Each row below holds a small network's activations on one input, seen along a few directions.
In each table, some parts of the input vary, and every possible input appears once, in random order.
Descriptions start from the smaller parts, as in this example, which fits no table here: one of 2 separate values, together with either a single point or one of 9 places around a ring or (one of 5 places around a ring, together with one of 6 places along a line).
Shared parts are said once, and a part with two or three values counts as separate values.

Other details of the inputs shift rows strongly along two fixed directions, in all tables alike. That doesn't count.

A family of inputs:
R1: 197	489	-743	548	-36	369	-623	289	556	50	-713	-44	850
R2: -595	-524	-67	-333	701	-35	227	475	243	-194	74	673	116
R3: -121	-184	-56	-182	386	139	91	-23	225	-310	10	238	-64
R4: 119	-33	-208	192	-148	40	-227	90	77	49	-303	-211	319
R5: -95	8	482	98	-227	-391	237	-204	-282	109	330	-93	-506
R6: 182	148	573	321	-364	263	79	-401	115	162	197	-307	-146
R7: 312	234	331	234	-473	86	-16	-249	-175	263	126	-377	-56
R8: 132	-62	26	-222	-90	39	29	-214	-148	-100	1	-153	-236
R9: -82	-25	-345	-286	347	-140	34	145	-13	-231	17	235	-6
R10: 35	-193	235	0	-307	-44	37	-138	-195	176	3	-256	-156
R11: 377	135	182	9	-340	-43	36	-424	-176	-55	88	-459	-311
R12: 104	220	-67	54	-39	-145	-1	-187	-8	-151	9	-37	-228
R13: -374	-248	89	-459	345	-44	233	328	-264	135	274	547	-55
R14: -296	-237	24	-227	240	-319	190	253	-195	2	212	256	-95
R15: 106	272	-455	255	4	224	-325	259	239	96	-326	-13	574
Description of these inputs: one of 3 separate values, together with either a single point or one of 4 places along a line.
Q: Changing only the choice among 3 separate values turns R9 into R15. The same change can be made to R11. Which row results?
A: R7
Q: Which other rows does R8 become when the choice among 3 separate values takes its other values? List them by row number.
A: R10, R13
Q: Which other rows does R10 become when the place on the line of 4 takes its other values? List them by row number.
A: R4, R5, R14

A family of inputs:
R16: -6	174	-251	-86	8	111	-186	14	-38	-12	-327	170	-34
R17: -103	-215	-178	-72	4	-226	-10	267	-131	68	-107	-63	88
R18: 25	337	15	367	-235	-11	-161	50	-7	288	-139	-146	159
R19: -204	-183	65	-223	431	183	235	100	142	-125	219	399	26
R20: -126	-250	651	11	-133	-161	379	-381	-21	-40	389	-115	-521
R21: 198	66	155	307	-173	386	-157	-88	165	188	15	-81	289
R22: 130	-183	-111	16	-294	219	-215	-203	63	22	-469	-295	-21
R23: -402	-362	218	-92	246	-71	153	227	67	12	123	346	83
R24: 339	146	-144	85	6	259	-91	-255	213	-188	-100	-251	98
R25: 259	-30	-175	182	-122	-123	-170	-51	65	-180	-286	-417	83
R26: 389	182	-208	-19	-111	108	-137	-105	18	-100	-121	-284	210
R27: 213	338	-224	255	-292	-193	-209	6	-148	164	-139	-173	140
R28: -286	-126	58	-228	239	47	117	348	-165	172	300	316	122
R29: -62	116	725	139	-245	-170	291	-163	-232	242	460	87	-501
R30: -9	-56	48	322	-308	30	-148	43	90	232	-209	-357	237
R31: 65	219	40	-121	21	-369	47	-93	-264	-129	173	31	-285
R32: -43	146	-284	-30	245	-116	-28	-11	200	-234	14	200	-88
R33: 178	63	-233	-84	-52	36	-82	143	-126	143	-13	-94	302
R34: -275	-331	-365	-237	554	-90	50	236	228	-388	-123	280	75
R35: -70	143	576	73	-142	-164	345	-358	-73	17	444	6	-632
R36: -209	-196	-377	-564	352	315	-22	270	-46	-152	-104	441	170
Q: Changing only one part turns R29 into R21. The same change can be made to R27. Which row results?
A: R33
Q: What is each input in this table made of?
A: one of 3 separate values, together with either a single point or one of 6 places around a ring
Q: Which other rows does R30 become when the place on the ring of 6 takes its other values? List them by row number.
A: R17, R20, R23, R25, R34
